Each row below holds a small network's activations on one input, seen along a few directions.
In each table, some parts of the input vary, and every possible input appears once, in random order.
A made-up example of a description, with smaller parts first: one of 2 separate values, together with either a single point or one of 9 places along a line or (one of 4 places along a line, together with one of 8 places around a ring).
Shared parts are said once, and a part with two or three values counts as separate values.
(in the rows, 128 means zero)

Other details of the inputs vary at random and push rows far along three fixed directions, the same in every table; ignore that.

Rows:
x1: [122  95  70 149 160 169 165 114 193  67 169  68  92]
x2: [ 54 117 122 128  84 134 112 114 125 199 148  64 112]
x3: [108  91 152 121 113  78 116  66 124 142 105  93 146]
x4: [192 145 119 111 159 141 120 146  75  43  96 206 180]
x5: [117 180 113 129 105 152 106 188 111 191 143 186 115]
x6: [117  88 147 117 105  69 127  46  98 175 101 126 116]
x7: [195 160 109 117 148 132 136 171  82  66  69 169 190]
x8: [ 69 100 181 125  87 126 108  98 149 191 168  82 107]
x9: [212 134 146 116 170 129 117 141  94  52 106 208 177]
x10: [116 186 130 136  85 141 114 163  92 227 112 194 118]
x11: [102  91 144  89 101 110 135  81  90 132 108  90 133]
x12: [143 159 127 171 143 195 144 209 139  79 174 169 116]
x13: [135 165 179 148 103 150 118 168 132 187 154 199 107]
x14: [ 81 184 176 141  83 163  98 188 130 221 132 173 122]
x15: [119 100  84 170 166 136 164 127 162  65 191  61  96]
x16: [122 101  85 131 155 161 162 135 201  62 154  45  98]
x17: [118  89 181  83  96  86 122  62  95 168 102 104 130]
x18: [133 180 104 164 157 152 130 214 167 133 181 166 101]
x19: [167  89  99 124 186  83 139  65 102  25  79  72 194]
x20: [137 108 111  81 121  89 112  21 114 130  38 102 174]
x21: [ 76 100 156 131  95 103 134 124 164 184 162  73  75]
x22: [177 186 144 101 123  69 119 124  80 162  37 194 177]
x23: [118  73 115 139 154 116 135 117 153  88 176  89  95]
x24: [144 149  79 148 171 186 138 189 199  84 166 139  99]
Each input here is: one of 4 places along a line, together with either a single point or one of 5 places around a ring.
Question: Changing only the place on the line of 4 turns x1 into x24. The same change can be made to x6. Which row results?
Answer: x23
Question: Which other rows agree with x20 in the place on the line of 4? List them by row number.
Answer: x2, x3, x8, x14, x19
Question: Start at x8 and move only the place on the line of 4, one step at a time. The first step leads to x17. Which rows follow, in order?
Answer: x13, x9

Rows:
x25: [166  85 115 135 177  93 127 132 139  23 132 113 158]
x26: [160  93 122  99 132  61 154  37 100 113  51 123 139]
x27: [114 110 162 129  84  86 140 101 128 182 103 129 104]
x28: [133 162 118 159 130 166 129 209  90 104 140 160 151]
x29: [137  95  78 132 164 139 133  57 149  82 122  87 141]
x30: [109 108 173 149 126 143 117  97 141 146 178 121 116]
x31: [120  88 123 125 153  91 123 112 128  68 126  58 163]
x32: [100 120 177 163 111 139 162 153 177 158 209  84  66]
x33: [ 77 112 120 117 113 176 136 160 191 153 192  99  50]
x34: [176 107  77  92 173 158 148 114 139  32 110 104 145]
x35: [ 90 134 118 149 120 154 117 107 156 151 140  94 131]
x36: [162 190  81 132 138 152 128 174  85 145 109 205 138]
x37: [169 179 168 133 108 103 134 153 100 145  45 185 181]
x38: [129 105  95 116 161  92 126  98 135  71 121  56 158]
x39: [148 160 143 167 145 176 136 215 105 105 205 175 112]
x40: [ 99 112 117 146 130 143 119  96 165 149 147 128  99]
x41: [ 97  96 144 156 114 140 111 108 155 142 152 125 110]
x42: [121 128 130  94 123  56 101  81 117 189  88 151 125]
x43: [116 144 107  97 125  76 105  90 132 200 100 123 123]
x44: [102 118 104 106 104 104 121  89  66 188 112 153 100]
x45: [159 190 134  99 119 163 117 180 123 130  85 183 164]
x46: [ 73 122 143 173 115 173 116 147 172 141 173  86 118]
x47: [169  73 122 104 154 144 140 127 126  12 120 120 149]
x48: [126 124 177 112 126  75 105 106 113 170 144 134 131]
x49: [131 112 192  68  97 110 111  79  83 177 110 149 131]
x50: [143 160 151 123 122 178 121 205 137  98 119 154 153]
x51: [107 142 126 141 107 124 156 127 156 152 124  78 113]
x52: [139 186 104 130 117 143 121 167  68 151 102 180 156]
x53: [ 94  97 115 140 106 134 128 139  94 141 167 123  93]
x54: [175 187 104 154 146 147 159 180 170 120 114 158 120]
Question: Describe the family of inputs behind these rows.
Answer: one of 5 separate values, together with either a single point or one of 5 places around a ring
Question: Changing only the choice among 5 separate values turns x45 into x52. The same change can be made to x33. Which row results?
Answer: x44
Question: Change only the choice among 5 separate values in x49. List by row number the other rows that result.
Answer: x30, x32, x39, x48
Question: Change only the choice among 5 separate values in x34. List by row number the other rows that result.
Answer: x29, x36, x43, x54
